These are the activations of a small neural network, seen along a few directions. Each row is one input.
Each table varies a few parts of the input and shows all the possible inputs, shuffled.
Descriptions start from the smaller parts, as in this example, which fits no table here: one of 6 places along a line, together with either a single point or one of 9 places around a ring or (one of 2 separate values, together with one of 8 places around a ring).
Shared parts are said once, and a part with two or three values counts as separate values.
In the rows, 128 means zero.

Other details of the inputs shift rows strongly along two fixed directions, in all tables alike. That doesn't count.

Rows:
r1: [128 109 106 117 162 142 125 121 142  97 112]
r2: [149 238 171 151 132 190 128 172 110 173 166]
r3: [161 226 188 163 120 190 156 173 125 161 129]
r4: [142 113 102  92 144 133 119 131 129  94 124]
r5: [139  97 107 113 156 147 133 123 128  95 122]
r6: [152 235 175 158 121 194 165 157 116 157 139]
r7: [117 107  86 103 155 128 116 170 133 132 118]
r8: [122 111 110 103 148 125 134 151 130  94 112]
r9: [158 225 184 160 117 193 164 171 111 159 133]
r10: [ 97 101 136 150  60  48 115  52 106 168 131]
r11: [108  88 136 152  71  47  85  69 101 185 163]
r12: [134 105 110  93 142 130 135 145 136  97 123]
r13: [118 113 108 120 167 128 137 136 147  97 116]
r14: [152 243 177 146 116 190 150 160 114 155 143]
r15: [172 224 188 144 110 193 149 167 130 164 141]
r16: [145 101 107 114 160 137 128 128 142 101 119]
r17: [ 89  97 129 160  48  37  98  97 113 177 137]
r18: [ 93  83 158 175  75  40 125  76 119 171 127]
r19: [129 116  95 106 153 136 133 125 131  96 113]
r20: [133  92 120 113 156 139 134 140 148  98 121]
r21: [167 230 176 162 129 201 150 145 122 165 135]
r22: [123 116  72  97 156 137 107 144 133 133 121]
r23: [104  74 151 167  67  66 119  47 102 165 142]
r24: [116 122 102 102 152 126 135 137 135  92 117]
r25: [ 96  69 161 164  64  61 128  63 109 166 144]
r26: [137 101 114 106 149 130 134 146 151 100 118]
r27: [167 235 173 157 121 199 147 147 125 163 132]
r28: [146 106 104 108 152 135 125 130 144  99 116]
r29: [142  97 111 116 158 144 125 125 142  97 119]
r30: [121 102 113 118 161 129 144 148 128  96 114]
r31: [ 93  86 150 171  73  61 110  45 116 166 132]
r32: [114 127  79 106 140 125 110 157 142 103 125]
r33: [145 114 106  96 147 130 111 132 142  96 120]
r34: [123 217 220 215  35 105 146  85 106 232 152]
r35: [119 123 106 105 155 124 127 139 149  94 113]
r36: [ 97 104 138 146  59  45 108  53 105 166 134]
r37: [143 105 100 105 149 137 133 129 130  96 120]
r38: [114  91 145 153  59  46 107  57 120 171 133]
r39: [140 115  78 100 134 133 101 149 136 107 129]
r40: [132 110  88  97 131 128 110 165 143 108 131]
r41: [111  90 141 149  57  49 115  55 106 168 137]
r42: [131 102 105  95 157 128 105 158 131 113 149]
r43: [115 109 112 122 165 135 135 133 147  94 115]
r44: [130  90 124 114 155 144 130 138 146  95 123]
r45: [ 84  93 145 170  76  45 135  61 110 168 136]
r46: [102  88 153 143  53  42 117  73 112 168 143]
r47: [134 100 110 102 146 133 142 144 137  98 122]
r48: [131 225 188 201  13 112 112  93  93 243 162]
r49: [125 115 116 103 150 120 119 154 143  94 111]
r50: [128 100  86  93 149 134 117 164 140 135 130]
r51: [112 109 108 119 163 138 143 131 133  91 119]
r52: [161 226 176 161 124 211 155 140 108 159 139]
r53: [138  95 114 117 158 149 121 123 139  94 121]
r54: [122 114 112  99 148 122 127 153 129  92 115]
r55: [131 125 101  96 151 128 110 129 143  96 114]
r56: [137 105  76  96 152 139 108 148 133 134 127]
r57: [115  95 120 120 158 142 137 143 126  90 116]
r58: [157 217 194 171 126 199 156 167 122 160 132]
r59: [133  95 113 108 155 135 145 142 135 100 125]
r60: [136  96 117 111 157 132 137 144 149 102 121]
r61: [118  98 117 120 159 136 141 145 128  93 113]
r62: [126 119  91  99 164 132  96 139 125 111 140]
r63: [164 230 172 159 126 204 158 144 109 162 139]
r64: [125 112 114 106 151 122 126 152 144  96 108]
r65: [ 88  89 146 159  74  36  94  90 101 182 154]
r66: [166 210 190 157 118 208 165 160 115 161 147]
r67: [119 126 108 101 154 121 120 140 148  93 117]
r68: [109 106 112 119 162 143 138 129 131  88 121]
r69: [173 227 190 140 109 191 142 169 130 162 145]
r70: [ 86  76 165 177  72  52 119  70 116 165 129]
r71: [142 100 103 111 158 140 136 127 128  98 123]
r72: [131 122 100 100 152 131 117 127 144  97 111]
r73: [110 117  78 102 159 130 117 156 138 130 124]
r74: [112 107 116 123 165 140 130 131 145  91 118]
r75: [122 105 106 114 159 150 129 117 126  91 119]
Description of these inputs: one of 5 places around a ring, together with either one of 3 separate values or (one of 2 separate values, together with one of 6 places along a line).
Changing only the place on the ring of 5 turns r60 into r18. The same change can be made to r42. Which row results?
Answer: r65
Changing only the place on the ring of 5 turns r33 into r67. The same change can be made to r71. Which row results?
Answer: r45
Change only the place on the line of 6 in r54. List by row number the other rows that result.
Answer: r8, r9, r30, r57, r61
Change only the choice among 3 separate values in r50. List by row number the other rows that result.
Answer: r40, r42

Rows:
r76: [116  68 109 123 136 100 140 114 144 103 105]
r77: [105  84  92 117 144  97 107 116 135 112 122]
r78: [153 156 110  95 154 167 128 181 135 107 127]
r79: [142 154 105 105 164 178 126 173 135 114 128]
r80: [150 148 115 112 171 186 139 150 133 101 128]
r81: [130 131 158 160  96 123 128  87 106 162 143]
r82: [111  90  98 110 135  89 108 117 141 102 117]
r83: [131 143 159 152  87 111 132  90 118 154 138]
r84: [158 221 166 141 108 182 137 164 122 163 140]
r85: [124 140 141 149  87 106 120 120 109 180 147]
r86: [105  62 125 119 142  91 127 141 141 106 124]
r87: [125  75 110 109 134 104 119  98 130  93 120]
r88: [122 142 150 158  98 112 127  97 116 172 136]
r89: [119 159 128 120 173 168 156 174 133  89 113]
r90: [127 148 156 151  90 105 128  98 122 162 131]
What is each input in this table made of?
Answer: either one of 3 separate values or (one of 2 separate values, together with one of 6 places along a line)
Change only the choice among 2 separate values in r84. List by row number the other rows that result.
Answer: r79

Rows:
r91: [119  71 133 151  81  70 111  56 120 154 128]
r92: [114 147 104 131 156 149 128 141 134 140 124]
r93: [141 123 133 128 146 147 143 149 126 121 137]
r94: [122 153 105 116 129 138 133 156 134 127 122]
r95: [150 121 124 120 139 165 138 118 123 111 123]
r96: [124 115  80  86 156 127  98 148 144  84 126]
r97: [159 130 119 125 141 154 121 131 133 126 126]
r98: [136 197 146 143 105 149 144 146 122 164 130]
r99: [131 110  89  99 171 130 110 129 142  77 120]
r100: [143 127 134 116 137 141 127 161 140 128 137]
r101: [130  79 108 104 169 141 143 142 136  80 123]
r102: [122 140 130 121 137 135 134 166 125 119 122]
r103: [131 175 183 162 115 163 159 136 114 139 127]
r104: [138 127 129 117 132 142 123 167 140 128 140]
r105: [116  76 125 134  79  60 111  70 108 166 134]
r106: [115  82 120 140  65  60  93  84 122 171 139]
r107: [149  92  90  84 163 137 113 137 143  97 116]
r108: [100  93  92 112 183 135 119 160 136  99 117]
r109: [143  86  89  98 163 150 128 125 130  84 115]
r110: [134 151 118 104 145 139 123 132 120 112 132]
r111: [144 123 138 112 147 140 133 152 139 123 134]
r112: [139 193 150 158 115 154 152 134 120 158 128]
r113: [141 200 151 135 106 152 124 137 109 155 147]
r114: [154 121 128 122 140 164 130 118 136 112 121]
r115: [123 133 141 135 145 147 148 144 123 105 117]
r116: [139 181 174 165 119 151 142 149 124 152 129]
r117: [153 126 112 121 142 154 128 133 121 123 128]
r118: [128 145 120 130 143 149 151 128 132 112 113]
r119: [131 142 127 119 145 154 134 114 122  96 128]
r120: [ 82  59  86 122  95  34 103  91 144 132 115]
r121: [147  93  82  86 156 136 106 146 145  99 118]
r122: [124 107  92  97 168 139 124 121 129  69 119]
r123: [147 134 106 110 124 152 117 151 123 132 135]
r124: [138 127 130 114 136 142 135 162 128 127 140]
r125: [124 126 158 165  40  73 113  75  97 208 149]
r126: [147 173 142 153 122 176 119 133 110 184 149]
r127: [136 185 171 150 109 146 134 161 126 158 132]
r128: [ 81  37 127 140 110  46 122  74 136 107 109]
r129: [ 80  42 111 139 112  37 120  90 121 117 116]
r130: [109  99  93  97 157 124 123 175 136  86 115]
r131: [129 107  96  99 170 137 116 120 141  70 117]
r132: [ 98  26 121 134 110  50 119  75 135 119 127]
r133: [135 151 117 122 145 144 125 128 119 110 133]
r134: [126 140 123 126 144 151 154 123 135 105 110]
r135: [ 98  96 127 160  85  50 122  70 131 159 120]
r136: [150 170 174 141 115 155 149 148 114 164 149]
r137: [ 88  65 131 156  99  64 110  87 116 177 151]
r138: [122 102  97 106 168 138 140 124 157  76  98]
r139: [148 199 162 136 115 151 123 127 119 154 142]
r140: [120 110  84  89 167 124 137 142 142  91 105]
r141: [146 200 155 137 107 151 116 136 121 155 145]
r142: [125  86  92  90 156 131 124 170 139  94 133]
r143: [ 92  86 151 149  85  44 117  89 123 156 124]
r144: [118 115 184 187  58  68 127  78 114 198 153]
r145: [141 198 150 145 107 148 137 145 134 165 127]
r146: [125 111  88  91 168 123 129 142 154  92 103]
r147: [141 190 161 159 115 160 151 123 132 151 122]
r148: [137 178 182 165 118 158 148 139 124 144 126]
r149: [ 92 141 155 180  67  74 100  62  96 207 159]
r150: [113 100  97  99 158 122 115 174 149  86 113]
r151: [137 200 146 137 101 153 120 143 109 155 151]
r152: [137 114 143 125 146 157 153 135 129 106 132]
r153: [151 162 187 157 116 169 153 130 128 148 142]
r154: [133 184 174 147 116 148 148 153 112 155 132]
r155: [136 146 134 123 144 154 127 113 133  99 126]
Changing only one part turns r114 into r138. The same change can be made to r105. Which row results?
Answer: r140
Changing only one part turns r121 into r141. The same change can be made to r107. Which row results?
Answer: r139
What is each input in this table made of?
Answer: one of 5 places around a ring, together with either a single point or (one of 2 separate values, together with one of 6 places along a line)
Change only the place on the line of 6 in r93. List by row number the other rows that result.
Answer: r101, r124, r136, r142, r152
Which other rows agree with r154 in the place on the ring of 5? List them by row number.
Answer: r102, r103, r108, r115, r116, r127, r128, r129, r130, r143, r148, r150
Start at r116 and move only the place on the ring of 5, one step at a time. The first step leads to r144. Which rows follow, in order?
Answer: r97, r99, r135
